A small network was shown many inputs. Here are its activations along a few directions, one row for each input.
In each table, some parts of the input vary, and every possible input appears once, in random order.
A made-up example of a description, with smaller parts first: one of 3 separate values, together with either a single point or one of 9 places along a line or (one of 4 places along a line, together with one of 5 places around a ring).
Shared parts are said once, and a part with two or three values counts as separate values.
(in the rows, 128 means zero)

Other details of the inputs shift rows strongly along three fixed directions, in all tables alike. That doesn't count.

Rows:
r1: [104 106  96  87 140 170 149 170 110 148 154 132]
r2: [103 106 115  79 143 168 179 182 129 158 162 128]
r3: [121 134 114 159 125 144 122 104 151  87  89 146]
r4: [101 114 114  69 145 152 164 188 107 143 158 126]
r5: [122 166 119  64 124 160 131 182 108 158 185  98]
r6: [154 175 131  98 137  61 160 168 220 146  66  44]
r7: [ 83 146 103 227 159 169  99  37  99  59  82 194]
r8: [181  94 205 147  62  39 116 113 108 178 193 125]
r9: [104 128 105  86 131 181 133 139 100 128 153 147]
r10: [150 146 115 125 160  81 137 135 201 110  41  99]
r11: [ 83 129 100 123 135 184 149 130  82 111 153 166]
r12: [ 98 137  74 229 146 159 101  47 110  64  86 184]
r13: [167  65 182 205 100  94  94  63  59 134 150 183]
r14: [164  97 202 178  80  62 102  70 104 154 175 130]
r15: [194  43 186 158  96  66 126 121 102 178 157 142]
r16: [ 91 161  93 118 129 171 105 118  86 109 180 122]
r17: [107 129 104 121 126 213 110 123  90 101 153 160]
r18: [142 137 129 116 163  76 152 162 198 133  27  89]
r19: [143 154 112 146 149  96 144 114 195 102  38 117]
r20: [129 197 128 164 149  88 112 104 201 108  56  93]
r21: [154 171 133  92 145  63 138 168 212 150  59  39]
r22: [ 99 139  90 214 141 170  70  47 112  42  91 181]
r23: [131 130  93 161 167  97 130 128 180 104  51 114]
r24: [106 116 134  67 124 182 162 176 136 139 160 129]
r25: [203  55 204 138  84  66 120 109  97 174 164 146]
r26: [122 156 116  64 126 165 136 173 105 155 183  88]
r27: [ 88 176  96 129 124 179  89 111  83 113 172 141]
r28: [112 113 122  59 121 176 145 182 125 140 155 123]
r29: [184  57 214 139  86  58 140 107 121 173 159 148]
r30: [103 163 109  76 125 150 124 169 109 140 189 108]
Each input here is: one of 5 places along a line, together with either one of 2 separate values or one of 4 places along a line.
The inputs of r30 and r27 match in every part but the place on the line of 5. If r22 is changed in the same way as r30 into r27, which row does it become?
Answer: r28
Change only the choice among 2 separate values in r21. List by row number the other rows that result.
Answer: r27

Rows:
r31: [134 153 148 155 125 136  87  89  91 121 148 161]
r32: [144  98 154 119 146  83 150 141 202 141  66 104]
r33: [124 141 130 188 119 140  95  91 104 124 166 133]
r34: [155 137 169 119 130  77 133 157 187 131  70  80]
r35: [133 137 127 148 102 116 107  94 131 106 149 151]
r36: [177 134 153 109 119  86 162 134 196 129  69 108]
r37: [134 122 147 180 129 160 116  91 109 129 143 153]
r38: [126 106 146  63  85 131 138 174 133 162 207 128]
r39: [125 130 135 167 146 109 111 117  88 131 127 152]
r40: [145 138 120 159 149  63 140 150 162 147  99 105]
r41: [125 122 140  92  87 143 146 162  95 179 216  98]
r42: [148 144 154 131 165  74 121 132 153 145  87  94]
r43: [144 117 144 140 110 138 129  97 133 110 125 167]
r44: [163 161 139 134 131  74 126 133 187 147 105  97]
r45: [108 106 138 157 129 109 106 118 108 111 113 158]
r46: [ 71 164  83 104 158 226 144 157 170  90  94 123]
r47: [194 116 110 124 135  89 108 147 157 148  67  86]
r48: [153 122 139 130 147  87 157 117 171 156  73 100]
r49: [147 108 161  67 110 160 162 167 104 185 208 146]
r50: [138 144 122 154  99 119 108  82 120 100 151 146]
r51: [108 110 148 143 133 117  94  97 112 112 123 143]
r52: [117 125 127 177 103 138 100  89 110 101 159 143]
r53: [129 107 122 166 128 123 146 105 105 140 114 160]
r54: [ 65 178  49  90 171 183 142 147 150  93 123 109]
r55: [119  93 162  45 118 125 151 178  90 169 199 117]
r56: [121 174  37  94 189 213 108 174 134 105  94 107]
r57: [138 147 147 141 108 125 101  87 103  99 130 153]
r58: [134 107 149 162 113 147 130 101 129 110 124 149]
r59: [139  93 160  82  95 159 173 164 109 155 185 119]
r60: [115 127 103 179 117 108 120 101  89 130 148 149]
r61: [143 140 138 132 142  61 142 147 146 149  67 103]
r62: [131  97 125 165 127 123 149 105 110 111 113 163]
r63: [130 123 138 177 112 158 121  77 104 127 132 148]
r64: [119  89 150  65 115 119 161 192  86 162 183 136]
r65: [130 110 138 161 148 141 126  89 103 138 144 155]
r66: [ 92 195  68  93 151 217 151 127 143 110 103 138]
r67: [130 152 117 163  97 129  98  73 105 123 157 149]
r68: [161 112 146 117 145  77 166 131 185 135  68  93]
r69: [121 146 146 170 110 144  92  82  82 120 137 137]
r70: [129 137 152 161 111 134 102  93  99  99 128 131]
r71: [ 56 173  54  91 169 187 131 152 163  96 116 107]
r72: [125  97 134  60 107 117 162 168 100 167 216 100]
r73: [ 82 202  80  76 157 196 127 151 147  82  99 131]
r74: [123 118 107 172 118 100 128 107 104 106 139 145]
r75: [122 126 141 145 131 116 106  84  92 105 129 136]
r76: [152 128 145 119 143  52 153 161 164 130  62  96]
r77: [161 119 161 112 121  91 145 144 212 133  67 119]
r78: [130 156 141 149 106 134  91  77  86 120 138 158]
r79: [182  91 126 112 137  89  98 165 186 137  58  89]
r80: [167  64 128  46 108 149 128 199  92 170 186 116]
r81: [114 121 158 159 113 135  89 105 119 106 124 138]
r82: [201 106 120 110 138  82 118 159 171 129  61  79]
r83: [118  86 134 163 129 124 134 117 131 118 106 167]
r84: [ 67 197  47 103 189 193 135 148 140 111 131 102]
r85: [117 100 151  90  90 137 137 176 131 160 198 106]
r86: [153 117 137 153 158  88 158 143 164 153  76 128]
r87: [ 65 194  42 100 168 189 139 135 133 113 126 100]
r88: [125 144 153 176 128 146  88  94  86 120 148 142]
r89: [128 134 127 175 102 127 109  89 115 100 149 124]
r90: [115 134 136 153 130 125  99  78  75 127 138 142]
r91: [128  90 130 158 129 122 148 116 121 118 112 167]
r92: [123 109 169  56  96 139 128 173 111 155 188 138]
r93: [ 59 170  47 107 165 176 144 174 159  94 105 121]
r94: [120 112 113 166 120 100 127 117 115 111 137 151]
r95: [130  70 156  48 116 142 183 179 109 178 197 128]
The inputs of r45 and r61 match in every part but one. If r92 is changed in the same way as r45 into r61, which row does it become?
Answer: r78
The inputs of r95 and r65 match in every part but one. If r34 is changed in the same way as r95 into r65, which row does it become?
Answer: r88
What do these inputs look like to the network?
Answer: one of 5 places along a line, together with either a single point or (one of 3 separate values, together with one of 4 places along a line)
Change only the choice among 3 separate values in r81. List by row number the other rows that result.
Answer: r46, r85
Change only the place on the line of 5 in r56. List by row number the other rows that result.
Answer: r47, r79, r80, r82
Change only the choice among 3 separate values in r37. List by row number the other rows that result.
Answer: r33, r88

Rows:
r96: [130 135 129 155 121 134 110  98 117 115 131 143]
r97: [132 126 133 144 126 106 122 119 135 129 120 124]
r98: [127 114 125 155 133 131 118 110 115 113 116 150]
r99: [137 131 137 142 122 110 121 118 140 125 123 127]
r100: [124 119 138 111 112 137 128 131 104 138 169 137]
r101: [141 128 141 137 124 114 117 116 135 124 118 122]
r102: [122 114 133 112 117 135 130 134 102 144 170 133]
r103: [139 132 136 144 124 111 126 116 133 130 119 123]
r104: [111 175  92 126 156 141 126 135 176  98  68 102]
r105: [126 116 125 155 128 133 126 102 118 115 120 151]
r106: [149 108 136 100 132 100 156 165 156 150 110 109]
r107: [136 127 137 141 131 109 121 117 132 129 119 124]
r108: [123 116 133 119 117 135 131 136 105 143 171 132]
r109: [149 108 142  98 126 107 155 161 162 148 110 108]
r110: [139 125 133 140 131 107 120 120 128 127 116 125]
r111: [136 114 141 141 128 117 129 122 138 124 109 138]
r112: [123 128 121 158 126 123 109 105 113 114 126 141]
r113: [137 124 130 140 128 105 121 119 130 127 117 125]
r114: [139 127 137 137 122 112 117 116 136 124 119 122]
r115: [131 130 121 158 127 129 110 102 111 117 127 140]
r116: [146 127 149  89 126 100 154 169 154 162 124  95]
r117: [127 122 141 113 112 142 126 131 104 141 167 139]
r118: [139 113 136 140 125 117 133 118 140 125 111 139]
r119: [139 128 133 145 128 111 123 117 134 132 120 122]
r120: [113 175  93 125 165 139 131 137 173 110  68 103]
r121: [ 82 137  88 148 138 211 109  97  83  85 144 175]
r122: [113 142 113  37 130 173 165 204 132 158 169  95]
r123: [ 68 184  54  83 165 224 136 160 114 103 134 128]
r124: [142 130 140 138 122 116 116 117 136 128 117 123]
r125: [123 104 139 120 121 141 139 136 104 137 153 145]
r126: [134 129 136 140 125 107 125 116 133 127 118 124]
r127: [123 133 130 157 127 131 112  96 109 113 129 143]
r128: [126 101 132 119 122 139 140 134 108 140 156 143]
r129: [135 111 137 144 134 115 129 122 135 128 110 134]
r130: [126 115 129 120 117 133 128 137 102 140 167 134]
r131: [115 176  92 127 158 142 127 136 179  98  70 101]
r132: [140 125 144  95 123  96 153 167 154 156 125  97]
r133: [122 119 137 115 111 136 127 133 106 137 168 138]
r134: [125 120 142 110 113 141 128 133 101 138 171 138]
r135: [135 130 136 145 124 108 127 118 135 127 121 124]
What do these inputs look like to the network?
Answer: one of 5 places along a line, together with either one of 2 separate values or one of 6 places around a ring
The inputs of r101 and r134 match in every part but the place on the line of 5. If r114 is changed in the same way as r101 into r134, which row does it become?
Answer: r100
Change only the place on the ring of 6 in r127. List by row number the other rows that result.
Answer: r103, r116, r126, r132, r135
Change only the choice among 2 separate values in r106. List by row number the other rows that result.
Answer: r98
Change only the place on the ring of 6 in r130. List by row number the other rows that result.
Answer: r110, r112, r113, r115, r123
Start at r106 and move only the place on the line of 5, one step at a time. The first step leads to r128. Which rows follow, in order?
Answer: r105, r118, r109

Rows:
r136: [126 106 169 151 117 121 117 100 109 132 136 150]
r137: [137 142 118 143 160  92 125 136 165 108  48 117]
r138: [156 149 116 137 157  95 139 135 178 123  44 110]
r139: [147 146 116 152 173  91 152 132 183 133  41 100]
r140: [ 81 155  88 113 142 210 108 111 106  80 137 154]
r141: [149 160 134 134 136 124 128 118 177 108  64 122]
r142: [112 135 138  81 108 144 155 163 131 140 163 127]
r143: [138  87 139 140 119 106 112 114  97 127 134 142]
r144: [141 125 137  60 114 158 153 164 137 148 156 111]
r145: [119 117 114  72 128 111 169 180 139 155 152 103]
r146: [101 146  64 130 155 202 121 130 112 105 121 140]
r147: [ 97 154  62 123 155 198 123 117 105  96 118 144]
r148: [ 81 153  85 129 143 217  99 115 112  81 136 155]
r149: [142  82 135 156 120 113 105 124 102 131 134 140]
r150: [128 106 118  83 127 113 165 195 144 164 157  98]
r151: [144 113 167 149 109 132 128  95 115 141 140 148]
r152: [114 120 125  85 145 109 187 187 138 171 154 100]
r153: [132 153 135 139 142 113 114 117 172  97  58 126]
r154: [136 108 149 154  96 116 117 110 129 128 157 138]
r155: [145 167 156 151  99 102  76  92  98 134 172  97]
r156: [108 130 144  82 116 137 170 167 139 158 163 112]
r157: [133 110 150 143  95 111 120  98 121 121 154 141]
r158: [130 107 136 154 114  94 130 113 104 131 151 152]
r159: [159 106 151 153 100 137 107 100 124 127 145 145]
r160: [138 157 129 158 116  81  80  98  89 147 168 113]
r161: [133  94 151 157 140 102 128 116 101 141 129 141]
The inputs of r156 and r152 match in every part but one. If r155 is changed in the same way as r156 into r152, which row does it become?
Answer: r160
What do these inputs look like to the network?
Answer: one of 2 separate values, together with either a single point or (one of 3 separate values, together with one of 4 places along a line)
Start at r148 and move only the place on the line of 4, one step at a time. The first step leads to r140. Which rows follow, in order?
Answer: r153, r136
Change only the choice among 2 separate values in r151. List by row number the other rows that result.
Answer: r139
Change only the choice among 2 separate values in r145. List by row number the other rows that result.
Answer: r157
